Each row below holds a small network's activations on one input, seen along a few directions.
Each table varies a few parts of the input and shows all the possible inputs, shuffled.
A made-up example of a description, with smaller parts first: one of 2 separate values, together with either a single point or one of 9 places around a ring or (one of 5 places around a ring, together with one of 6 places along a line).
Shared parts are said once, and a part with two or three values counts as separate values.
(in the rows, 128 means zero)

Other details of the inputs shift rows strongly along three fixed directions, in all tables alike. That doesn't count.

Table:
R1: [166,90,101,167,119,132,150,165,126,110,98,156,151,140,138]
R2: [67,140,120,78,115,124,69,55,109,148,118,138,136,142,101]
R3: [84,175,134,94,133,122,95,116,108,135,163,103,137,133,140]
R4: [138,67,94,154,139,116,133,131,141,101,97,172,147,138,123]
R5: [146,138,144,127,112,127,145,134,99,109,125,117,131,123,148]
R6: [144,142,172,158,104,104,153,134,126,126,155,112,136,122,181]
R7: [169,81,100,135,129,114,125,130,103,85,135,152,98,116,129]
R8: [113,113,132,124,129,111,122,95,109,117,128,134,120,129,146]
R9: [139,80,109,168,124,106,159,137,118,125,116,158,127,107,169]
R10: [128,160,154,140,104,127,171,172,129,119,137,130,144,121,174]
R11: [115,173,145,90,118,121,93,97,92,134,144,96,129,142,139]
R12: [145,139,124,141,114,115,125,136,101,130,151,106,131,118,156]
R13: [111,164,185,96,112,132,136,112,140,117,130,89,173,136,144]
R14: [110,108,74,89,134,120,86,85,89,121,108,151,102,137,119]
R15: [60,157,103,60,141,128,77,84,102,131,125,138,118,148,120]
R16: [136,142,149,138,123,134,128,155,144,99,149,137,147,159,137]
R17: [82,150,123,84,141,102,75,70,108,132,146,104,137,129,121]
R18: [110,137,136,143,91,141,134,144,120,144,141,151,132,132,150]
R19: [129,84,108,172,104,140,148,163,115,136,132,178,125,116,150]
R20: [145,97,128,169,118,127,164,164,114,108,145,157,106,122,176]
R21: [76,166,120,89,141,136,88,125,130,122,128,117,169,160,105]
R22: [145,189,179,184,145,151,208,180,184,246,141,83,80,115,100]
R23: [126,210,172,152,104,176,53,123,134,135,89,87,152,98,165]
R24: [152,70,97,159,140,107,118,127,147,86,133,157,138,135,116]
R25: [133,206,174,129,89,139,145,152,135,139,115,91,189,162,154]
R26: [131,130,124,152,90,132,123,140,101,153,136,121,145,118,140]
R27: [125,170,133,138,193,134,176,145,171,222,126,92,52,120,81]
R28: [146,116,111,104,126,131,109,127,124,103,140,111,143,123,118]
R29: [144,77,101,185,141,151,52,105,151,90,79,169,101,78,141]
R30: [110,119,117,121,122,107,123,100,117,127,119,141,125,127,150]
R31: [98,166,148,92,131,104,104,95,119,120,147,93,155,119,126]
R32: [95,125,106,116,135,128,124,132,104,133,124,149,126,127,149]
R33: [107,114,113,96,135,144,129,144,132,111,119,143,149,128,128]
R34: [168,85,107,179,95,125,128,147,107,129,153,146,119,110,140]
R35: [125,115,109,109,128,126,106,99,86,118,122,133,108,135,133]
R36: [137,177,172,89,105,139,120,126,126,118,144,81,162,140,138]
R37: [165,104,79,131,208,125,161,122,157,188,96,117,26,106,36]
R38: [132,168,161,188,113,176,83,161,156,115,106,128,133,89,181]
R39: [126,135,142,129,113,108,151,126,128,115,120,130,143,117,155]
R40: [170,73,136,148,120,116,150,139,151,83,142,143,130,117,146]
R41: [136,59,115,161,110,122,125,106,114,116,130,173,108,121,129]
R42: [170,122,132,172,191,112,209,146,188,196,110,103,53,95,76]
R43: [165,197,199,173,169,158,221,181,207,202,121,86,87,154,92]
R44: [150,44,70,98,145,137,102,103,110,74,109,166,101,130,96]
R45: [171,116,155,176,108,120,181,190,132,94,163,143,121,111,179]
R46: [143,137,165,138,97,124,171,150,157,117,125,115,168,122,168]
R47: [91,188,156,111,121,145,129,152,136,136,118,115,187,160,139]
R48: [122,123,96,123,125,116,111,123,93,134,126,119,127,120,140]
R49: [187,105,102,138,205,138,144,114,181,169,102,130,31,153,24]
R50: [160,88,107,171,84,133,142,144,108,134,123,165,116,121,148]
R51: [167,98,104,151,110,119,158,152,111,103,114,152,117,113,153]
R52: [134,196,185,116,88,147,166,165,129,147,119,72,199,127,170]
R53: [116,52,61,131,137,128,79,111,108,108,155,187,89,121,96]
R54: [96,169,150,115,124,117,111,117,142,130,121,96,190,150,124]
R55: [136,139,126,126,115,125,148,145,100,127,110,122,148,114,150]
R56: [85,174,154,80,131,135,115,115,106,114,137,114,138,138,131]
R57: [72,148,137,98,112,128,92,79,106,162,118,126,158,132,118]
R58: [109,175,182,120,115,127,128,113,140,120,122,100,180,162,136]
R59: [103,116,131,127,110,145,111,120,106,129,144,154,117,137,127]
R60: [128,146,141,149,174,130,159,106,177,237,116,97,63,115,53]
R61: [166,103,115,180,104,122,175,170,103,134,117,142,131,109,184]
R62: [149,131,147,146,87,133,117,127,103,138,151,126,127,130,140]
R63: [124,189,190,137,70,147,137,131,100,162,142,90,161,138,159]
R64: [89,182,129,84,210,118,125,66,164,231,106,72,60,128,42]
R65: [140,55,106,151,117,113,103,98,118,110,145,175,99,121,118]
R66: [99,105,94,89,151,120,78,94,102,103,149,156,90,140,116]
R67: [104,115,93,94,153,118,93,116,111,96,151,142,114,120,109]
R68: [151,70,117,148,123,122,164,149,146,104,111,151,150,108,149]
R69: [155,140,129,146,116,127,122,148,130,111,137,112,161,145,129]
R70: [140,142,177,150,107,113,171,140,125,111,134,113,149,115,170]
R71: [144,73,97,152,130,113,131,125,148,92,103,174,136,145,124]
R72: [66,161,111,66,147,124,88,110,105,121,134,115,141,128,109]
R73: [91,157,150,112,107,118,87,87,116,151,156,105,154,127,121]
R74: [145,63,97,113,143,133,116,137,137,72,147,169,104,129,118]
R75: [65,160,116,61,147,132,97,106,101,126,117,129,143,132,114]
R76: [123,106,78,87,148,113,78,93,92,98,133,131,112,119,96]
R77: [148,55,67,122,147,132,93,105,110,76,100,178,109,157,89]
R78: [194,140,155,208,139,151,226,176,169,241,107,110,65,108,102]
R79: [76,130,111,54,147,120,76,76,130,116,118,106,160,131,93]
R80: [104,109,109,105,141,109,121,102,112,115,106,143,139,114,126]
R81: [125,135,123,134,134,131,115,151,142,103,150,134,153,149,124]
R82: [165,73,120,154,124,113,149,145,152,90,146,135,141,106,143]
R83: [154,140,142,123,96,139,155,154,134,117,118,114,156,128,155]
R84: [152,81,127,141,124,143,160,166,140,84,137,156,124,125,147]
R85: [137,137,132,96,214,115,139,73,174,182,114,106,29,125,30]
R86: [139,141,92,108,211,140,126,104,174,198,86,102,62,152,11]
R87: [99,180,177,117,93,141,109,127,115,147,169,112,143,142,143]
R88: [148,153,167,147,105,137,167,189,153,112,169,101,167,117,170]
R89: [137,73,91,120,130,138,139,151,143,87,123,174,118,126,132]
R90: [86,179,138,91,125,141,105,126,138,121,120,128,165,170,121]
R91: [185,101,129,175,97,131,183,196,137,111,132,116,157,104,169]
R92: [133,116,137,127,132,114,107,108,143,95,131,137,146,155,117]
R93: [83,163,133,74,132,141,108,134,133,123,138,100,167,133,122]
Description of these inputs: one of 3 separate values, together with either a single point or (one of 5 places along a line, together with one of 6 places around a ring).
- The inputs of R30 and R14 match in every part but the choice among 3 separate values. If R73 is changed in the same way as R30 into R14, which row does it become? => R34
- The inputs of R39 and R51 match in every part but the choice among 3 separate values. If R42 is changed in the same way as R39 into R51, which row does it become? => R37
- The inputs of R70 and R5 match in every part but the choice among 3 separate values. If R17 is changed in the same way as R70 into R5, which row does it become? => R12
- Which other rows does R6 become when the choice among 3 separate values takes its other values? List them by row number. => R11, R66
- Which other rows does R61 become when the choice among 3 separate values takes its other values? List them by row number. => R9, R32

Table:
R94: [144,67,88,112,156,120,94,108,130,72,139,159,97,130,99]
R95: [141,110,130,154,105,136,141,168,143,84,114,149,181,137,160]
R96: [135,102,125,131,106,108,174,164,119,91,144,143,169,136,165]
R97: [89,195,165,117,94,144,97,114,120,152,109,100,187,141,147]
R98: [102,195,179,113,95,127,90,95,104,144,145,82,155,119,158]
R99: [138,71,86,125,147,124,81,103,115,90,146,162,80,116,108]
R100: [128,113,124,147,94,120,151,167,95,110,166,148,137,120,178]
R101: [141,117,130,157,103,146,131,177,135,85,131,151,165,135,164]
R102: [143,111,112,127,149,115,177,138,134,151,118,128,104,123,113]
R103: [70,149,105,36,161,125,94,88,109,130,140,122,119,159,77]
R104: [183,162,166,151,191,130,193,127,200,206,106,71,55,114,66]
R105: [121,78,71,134,144,148,78,124,121,105,117,181,95,126,107]
R106: [137,108,116,142,137,114,170,127,126,168,124,135,98,123,114]
R107: [176,154,180,154,148,123,191,153,185,147,132,85,120,127,119]
R108: [81,153,104,66,157,144,65,77,128,136,84,120,140,146,79]
R109: [133,115,115,148,135,120,159,129,115,175,131,136,81,111,122]
R110: [156,104,144,167,89,111,130,130,115,101,139,131,152,111,173]
R111: [85,201,164,123,92,150,87,116,109,158,117,102,169,129,157]
- The inputs of R103 and R100 match in every part but one. If R101 is changed in the same way as R103 into R100, which row does it become? => R105
- What do these inputs look like to the network? => one of 3 separate values, together with one of 6 places around a ring
- Which other rows does R110 become when the place on the ring of 6 takes its other values? List them by row number. => R94, R98, R99, R104, R107
- Which other rows does R111 become when the choice among 3 separate values takes its other values? List them by row number. => R98, R109
